A small network was shown many inputs. Here are its activations along a few directions, one row for each input.
Each table varies a few parts of the input and shows all the possible inputs, shuffled.
A made-up example of a description, with smaller parts first: ring(5) and (point or line(9) or (values(2) and line(6))).
Shared parts are said once, and a part with two or three values counts as separate values.

A family of inputs:
x1: [-14   7  -8  -1   3  11   7 -12   8  17  10  19  -5   8  15 -18   1 -23
   2 -15]
x2: [-20  -2  15   5   4 -23  -2 -12  -9   7 -10 -20 -15   1   6 -14  -5   7
 -15   8]
x3: [-18   3  -3 -14   9  -5  17 -21   1  12   4  -1   1   0  19  -4 -19   2
 -15   2]
x4: [ -4   4  -3   0  -6  -1   6  -6   6  23  18  20 -14   5  18 -20   9 -16
   1 -15]
x5: [ -5   5   7 -17   4 -18   1 -19   1  13   4 -18 -12   4   0 -12  -9   7
 -21  -4]
x6: [ -8   0   3 -12   1 -17  14 -16  -1  19  11   1  -7  -2  21  -5 -13   9
 -15   2]
x7: [ 16 -21  -9  -4   0   5   2  31   1 -31  -5 -10  32 -15 -45  36  -4  15
  23  24]
x8: [  0   2   0   5   4  -4 -16 -18  12   8  -9   4 -17   1   6 -18   7   7
  -3 -20]
x9: [-17   1   9  13  14  -6  11  -8 -13   5  12  -7  -4   7  23  -7 -19   0
 -23  15]
x10: [ 29 -17 -20  11  -8  20 -13  28   8 -35  -9  11  17  -7 -41  34  10   6
  33   7]
x11: [  1   7  -4  13  14  14  -3 -17   7   7  13  20  -8   8  20 -11  -7   1
 -11 -13]
x12: [-12   1  10 -10  12 -22   0 -19   2  11  -4 -16  -8  -3   0 -14  -3  14
 -11  -3]
x13: [  9 -23  -5  11 -10   2   1  36  -8 -35 -12 -13  29 -12 -41  34  -5   8
  16  37]
x14: [ -5   9  -2  11  16  12   3  -8   4  15  24  17  -3  10  12 -21   3 -16
  -1 -13]
x15: [  3   0  -6   3  -8   1  -1 -15   9  17   7  22 -17   4  26 -10  -1   1
  -8 -15]
x16: [ -7   4 -11   1   1  13   0 -20  10   9  -1  21  -9   6  22  -7  -8  -5
  -7 -15]
x17: [-13   1  12  -2  -5 -20  -1 -11 -10   9  -2 -23 -18   7   7 -11 -12  -1
 -25   7]
x18: [ -8   6   2   3   6  -7  -9 -10   9  14   2   3 -13   2  -3 -28  18 -11
   6 -21]
x19: [ 13   0  11  -3 -17   6  -4  39 -18 -29 -27 -19  28 -15 -19  34  10   8
  13  31]
x20: [ 22   1   8 -17  -7  11  -2  34 -11 -26 -20 -15  31 -17 -24  35  11  15
  20  17]
x21: [  0   9  -1  -4  -2  -4  -7  -9   7  15  10   0 -18  10  -2 -25  11 -18
  -4 -23]
x22: [-17  -4  10   3  -7 -20  13  -8 -11  16   4  -3 -14   2  27  -4 -14   0
 -21  13]
x23: [  8   5  -4  -2  -4  -1 -14 -18  11   9  -1   2 -21   8   6 -16   0  -1
 -13 -22]
x24: [ 22 -12 -16  13  -8  20  -3  38   6 -28   1   7  24  -4 -48  25  19 -10
  45   5]
x25: [ -9   5   4  -2  23  -4  13 -17  -3   9  17  -3   2   3  16  -8 -17   8
 -19   3]
x26: [ 34   4  -2  -3 -16  22 -19  30  -2 -32 -23   4  19  -9 -19  34  24   6
  31   0]
x27: [ 27   7   1  -2 -15  23  -8  41  -6 -24 -13   1  26  -5 -25  23  34  -9
  42  -3]
x28: [-26  -1   3   2   1  -7  14 -14 -10   8  -2  -6  -6   4  24  -3 -20  -6
 -20  13]
- Changing only one part turns x27 into x26. The same change can be made to x14. Which row results? => x11
- What is each input in this table made of? => line(4) and (values(2) or line(5))
- Change only the values(2) part in x19. List by row number the other rows that result. => x13
- Which other rows agree with x5 in the line(4) part? List them by row number. => x3, x6, x7, x12, x20, x25
- A walk changes only the line(4) part. It starts at x4 and steps to x15. List the rest of the walk in order. => x6, x22
- Change only the line(4) part in x2. List by row number the other rows that result. => x8, x12, x18

A family of inputs:
x29: [ 44  -4 -14   1 -19  32 -21  42   7 -39 -20  13  29 -11 -45  40  30   4
  48  -2]
x30: [ -4   2  -3  -3 -12  -4   3  -3   5  18   7  13 -11   1  12 -13  10 -12
   4 -13]
x31: [  1  -4 -11  18  17  12   0  -9   8  -2  17  18   0   5   4  -2  -9   2
   0  -4]
x32: [ 10   3   4   1   4  -9 -17 -11   8   1  -2 -12 -15   4 -12 -14   5   9
  -7 -16]
x33: [ -4  -9  -9  -7   4   2  10  -4   3  -6   3  -2   9  -3  -7  14 -20   6
  -6  12]
x34: [ 37  -4  -9   4 -18  30 -15  53   2 -37 -15   7  31 -10 -45  34  37 -10
  54   0]
x35: [ -6  -7  11   3   8 -17   3   8  -9  -5   0 -20   8  -6 -17   0   0   9
  -1  16]
x36: [ -9   7  18  -6  -1  -9   5   8 -18  -4 -14 -21   8  -7   7   7   2   6
  -2  17]
x37: [-14  -6   6  -2   2 -15   5   5  -7  -6 -10 -21   8  -6 -17   1  -2   3
   1  16]
x38: [  4  -1  -8  -6 -10  -2  -2 -13  11  13   1  16 -14   0  15  -7   4   1
   0 -17]
x39: [ -8  -9   1  -5   4 -12  -1  -3   0  -9 -15 -16   5  -9 -14   6 -10  16
  -4  12]
x40: [ -7  -4 -15  13  11  14   2 -12  10  -3   7  18   1   5   3   0 -11  -5
   1  -5]
x41: [  5  -9  -6  -2  10   0   7  -1   1  -5  13  -1   9  -2  -7  12 -18  12
  -8  13]
x42: [  1  17  16  -7  -5  -4 -11  -1  -9   7 -10 -14 -11   4   7 -13  15  -8
  -6 -10]
x43: [ -8  10   3  11   6  18   6   2  -8   3   8  15   6   6  24  -4  -1 -13
  -2   1]
x44: [  0   3  -1  -2   8  -3   3  -4   8  15  17   8  -5   3  -3 -18   9  -6
   8 -16]
x45: [-14  -3 -10  15  10  12   8  -2   3   1  12  15   2   7   1  -6  -5 -18
   5  -1]
x46: [  2   4   3 -10   0   8  11   1  -8  -3  -2  -2  11  -2  17  18 -15  10
 -13  12]
x47: [ -6  -2  -7  20  16  10   6   2   2   2  22  15   2   8   1  -9  -2 -11
   4   0]
x48: [ -7  -3  -7  20  -3  10   8   2  -1   5  11  20  -4   6  16  -5  -3 -17
   0   3]
x49: [  8  15  11 -10  -4  -2 -16 -10  -3   3 -16 -10 -14   3  10  -7   9   5
 -11 -14]
x50: [ -5   4   4  -3  -3  -9 -11  -4   3   5  -6 -15 -11   6 -15 -18  10 -10
  -1 -10]
x51: [  0   0 -10 -10   4   1  -1 -17  16  10   2  10  -6   1  -1 -10   2   0
   6 -20]
x52: [  1  -9   6   0   9 -14  -3   0  -2  -8  -5 -15   5  -8 -14   6  -7  21
  -7  12]
x53: [ -8   2  -5  -7   3  -1   4  -7  10  15   7   8  -4   2  -3 -16   7 -13
  10 -16]
x54: [  6   1   3  -1 -14 -10 -17  -9   3   3 -12  -6 -23   3   3  -8   5   4
  -9 -12]
x55: [ -1   3   8   1 -16 -12 -12  -1  -3   8  -7  -9 -21   5  -1 -14  12  -9
  -5  -7]
x56: [-11  -7  -5  -4   3  -1  16   5  -4  -4   9  -6  11   0  -9   8 -13  -7
  -1  15]
x57: [  8   1  -6  -5   9  -1  -2 -14  14  10  11  11  -7   1  -1 -12   4   7
   4 -20]
x58: [  1  -9  -5  -2  -9  -1   9   2  -2  -2   2   4   2  -2   9  17 -19   8
 -11  15]
x59: [ -4   7   7  -8  -2   4  17   9 -15   0   4  -7  14   0  15  12  -9  -2
  -7  15]
x60: [  5  14   1 -14   1   5  -2 -13   6  11  -2  11  -4  -1  22  -7   7   2
  -2 -18]
x61: [ -5  -7  -1   1 -10  -5  17  10  -9   1   7   0   5   0   6  12 -13  -5
  -5  18]
x62: [-1  7 -2  8  7 20  1 -7 -1 -1  2 18  4  4 27  2 -7  0 -6 -3]
x63: [ -4 -10   7   0  -8 -15  -3   1  -6  -6 -17 -11  -3  -7   1  12  -8  17
  -7  15]
x64: [-10  -8  11   2 -11 -18   4   9 -12  -3 -11 -15   0  -5  -2   7   0   4
  -1  20]
x65: [ -2  -6  -2   1   9  -4  14   8  -7  -3  18  -5  11   1  -9   7 -11  -1
  -3  16]
x66: [ -2   4  14  -9   1  -6  -1   0 -12  -6 -20 -17   6  -9   9  12  -5  19
  -8  14]
x67: [  2   2  -1  -5  -1  -7 -16 -13   9   1 -11 -12 -13   4 -12 -12   3   2
  -5 -15]
x68: [  3   5   9   3   2 -11 -12  -1   2   4   4 -15 -13   6 -15 -20  11  -3
  -3 -11]
x69: [ -1  -5 -12  17  -2  11   1  -7   5   1   5  24  -5   5  19   1 -10  -3
  -4   0]
x70: [ -2  17   6 -12  -1   3   3  -4   0  16   4   8  -2   0  20 -12  13 -11
   2 -14]
- Changing only one part turns x66 into x36. The same change can be made to x67. Which row results? => x50
- Changing only one part turns x39 into x37. The same change can be made to x54. Which row results? => x55
- What is each input in this table made of? => values(2) and (point or (line(4) and ring(5)))
- A walk changes only the ring(5) part. It starts at x58 and steps to x63. List the rest of the walk in order. => x54, x38, x69
- A walk changes only the line(4) part. It starts at x41 and steps to x33. List the rest of the walk in order. => x58, x46

A family of inputs:
x71: [ -8  11  21   1  -5  -9  -8   1 -17   0 -15 -23  -9   3  10  -6   2   1
 -17   7]
x72: [-13  -2  13   9  11 -22 -10 -10  -5   0  -6 -23 -12   1 -12 -15  -1   6
 -13   7]
x73: [-15 -17  -3  -4   4 -19  10 -15   1   4   1  -8  -8  -3   0   6 -26  14
 -17  15]
x74: [ -9  10   5  -5  15  12  17  -1  -9   7  14  10  14  -2  26   4 -11  -3
  -9  10]
x75: [ -3   1   4 -13   0 -18  -5  -8  11  16   2 -11 -11  -1 -17 -24  13  -3
   4 -18]
x76: [-11  -9 -16  19   3   5   4  -6  10   8  20  20 -10  10  -3 -15  -4 -23
   2  -5]
x77: [  7   2 -10   2   9   7 -17 -22  20   7   3  16 -15   6  -3 -15   1   4
  -4 -24]
x78: [  1  17  12 -23 -12  -9  -4  -3  -3  15  -7  -7 -10   0   7 -10  20  -9
   4 -14]
x79: [-15  -1  -6   2  26   3  19 -13   3   5  23   4  11   5   0  -5 -19   0
  -5   5]
x80: [ 31 -17 -10   5  -6  13 -10  41   2 -39  -7  -6  30 -11 -59  38  13   9
  36  17]
x81: [ -7   3  -2  16  -9  12   7   4  -3  11  11  25  -6   8  24  -5   4 -20
   5  -2]
x82: [ 12  14  -2  -2  -3  13 -13 -14   7   5  -7  17 -12   4  25  -4   9   3
  -1 -24]
x83: [ 39 -10  -9   3 -22  23   2  54  -5 -41 -23 -11  39 -16 -21  39  16   9
  35   7]
x84: [ -8  -2   5  -9 -12 -10  10  -6  -9   4  -8  -3   0  -5  23  12 -18  11
 -21  19]
- Changing only one part turns x75 into x78. The same change can be made to x73. Which row results? => x84
- What is each input in this table made of? => values(2) and (point or ring(6))
- Change only the values(2) part in x76. List by row number the other rows that result. => x81

A family of inputs:
x85: [ 12 -12  -8 -10  -8 -12 -12  -1  15  -4  -6  -6  -9  -3 -34   4   8   9
  14 -11]
x86: [-10  -1   8  -3 -14   2  13  21 -18 -11 -19  -7  19  -9   7  25   2   0
  14  25]
x87: [ 14  10  23  -3  -7  -4 -14  22 -18 -12 -15 -22   6  -5  -8   9  16   8
   0  12]
x88: [-15 -17  -6   3   0  -3  12  11  -6 -17  -9 -10  20  -8 -19  22 -19   4
   1  33]
x89: [-11  -7  -4  -1   2 -16   2 -31   2  25   8   6 -38   0  55 -25 -25  -1
 -48 -12]
x90: [  9  -6   8   5   6 -11  -7   9  -8 -19  -4 -30   6   0 -30  10  -5  17
  -4  15]
x91: [ 19   6   2 -16 -26  -4 -15  10   7   1 -18  -3  -4  -6 -12   0  26   0
  15 -16]
x92: [ 13 -14 -16  10   7  17  12  12   8  -8  25  22  18   0 -10  17 -13   4
   9   9]
x93: [ 18   8  -8   0  -7  26  10  18  -5  -7  14  23  17   2  11  22   4 -10
  14   3]
x94: [-22  18   9 -24  25 -13  11 -51   6  33   8  -2 -14   4  42 -27 -21  15
 -35 -18]
x95: [-38   8   9  11  12 -22  16 -24  -2  42  34   0 -28  19  20 -54  -1 -34
 -18 -13]
x96: [  7  12  -2   9  -3  28 -16   7   4  -9 -14  14   4   5   0  -1  20 -13
  20 -18]
x97: [  4  -6 -15  19  13  13 -12  -4  15 -13  -1  14   4   1 -21  -2   7   1
  18  -9]
- What is each input in this table made of? => values(3) or (values(2) and ring(5))

A family of inputs:
x98: [-29  14  22 -16  11 -23   0 -23  -3  27 -10 -23  -4   0   7 -33  10   0
  -4  -9]
x99: [ 12  14   5 -17  18   5 -27 -24  21   6 -15   6  -5  -5   5 -18  20  13
   2 -41]
x100: [ 21 -15 -13   7 -22 -10 -22  13  12 -12 -11  -2 -16   2 -53  -8  34 -11
  28 -11]
x101: [-21  -2  16  14  -2 -39  -6 -10   3  21   1 -30 -29   7 -19 -42   4  -6
 -23 -10]
x102: [-25   7  23  12  -3 -12  13  -6 -17  20  12  10 -16   7  45 -22   6 -16
  -9   6]
x103: [ -3 -11 -28  18  -9  35   0  14  14 -16  -2  27  11  13  -8  11   4 -28
  27 -10]
x104: [-20  -9 -13   7  -5   1  12 -21  -3  -7 -11   5   4   1  16  20 -41   6
 -27  25]
x105: [ -4 -10   5   2 -21 -15  10   0 -17  -2 -13   9   0  -9  41  18 -17  19
 -17  19]
x106: [ 24  15  -6 -18 -31  16  -9  28   4  -1  -4   9   5  -1 -14   9  27 -28
  28 -15]
x107: [  9 -21 -27   3   0  19  20  14  20   0  31  32  20   1 -22   8   1 -15
  37 -14]
x108: [ 20  15  19 -11  -6   6   6  29 -21 -21  -7 -33  24  -2 -10  26   3  -1
   2  20]
x109: [-10 -19 -14 -11   9 -16  28 -16  11   7  23  11  11  -3   7  20 -39  19
 -19  27]
x110: [-28  -4 -12   3  30 -16  32 -16   2  28  45   6  -4   3  14 -23 -18 -18
 -13   5]
x111: [ 10  -1 -10  18 -26  21  -5  29   3   0  -2  35   4  -7   8  13  28 -16
  35  -5]
x112: [  8 -16  15  12   5 -24 -22  18 -17 -28  -8 -40   1  -2 -48  18   6  16
   5  20]
x113: [ 23   1  -5  11  -1 -10 -40 -19  22  -1   1  -6 -27   6 -18 -33  14  11
  -7 -29]
x114: [  9   6  -5 -18  -7   6 -14  10  13  -4 -24   8   7 -15 -28   0  33  -8
  40 -19]
x115: [ 16   1 -21   6  28  17   9 -22  19  13  37  33  -3  10   6  -9 -13   7
   6 -28]
x116: [ 11  -3  12  21   2  10   8  32 -24 -16 -10  -2  26 -11  12  24   4   8
   6  35]
x117: [  0  12  16 -12  15  -7   0  16 -12 -29 -25 -36  26 -13 -24  18  10  25
  15  15]
x118: [ -2 -23   9  -6 -12 -36 -12  -6   3   0 -21 -31 -29  -4 -18   5 -21  27
 -19  14]
x119: [  5   4   7 -32 -26 -10   7  -2 -14   3 -12 -24  -4  -6  18  20 -13  11
 -25  11]
x120: [ 28  25   4 -19  -4  17 -18  -6   6   8   2  11 -13   8  15  -9  17  -6
 -12 -35]
x121: [ -9  -8  -5  20  16  26   5  21 -13 -29  -3  -1  29  -1 -10  20 -24  -2
  -5  34]
x122: [-39   3  -2  17  16   3  15 -20  -7  11  13   3 -14  12  24 -23 -20 -31
 -20   4]
x123: [-11  -5   8 -32  -3 -19   3 -17  -2   2 -34 -26  -1 -19   5  10  -9  33
 -12   8]
x124: [ -1 -16  -4   4  24  12  23  20  -5 -14  33   5  37 -10 -24  20 -20  14
   2  34]
x125: [-13  22  19 -21 -10 -13   7  -3 -18  28   8 -18 -12  16  20 -26   7 -20
 -18  -6]
x126: [ 16  15   3  18   0  21 -14  -8   6  10   5  36 -16   4  37  -5  15   6
   2 -22]
x127: [  3  10 -19  21  16  36 -10 -26  13  -2   6  27 -12  20  18  -6  -8  -7
  -5 -22]
- Changing only one part turns x118 into x109. The same change can be made to x101. Which row results? => x110
- What is each input in this table made of? => ring(5) and line(6)
- Change only the line(6) part in x111. List by row number the other rows that result. => x100, x103, x106, x107, x114
- Change only the ring(5) part in x119. List by row number the other rows that result. => x106, x108, x120, x125
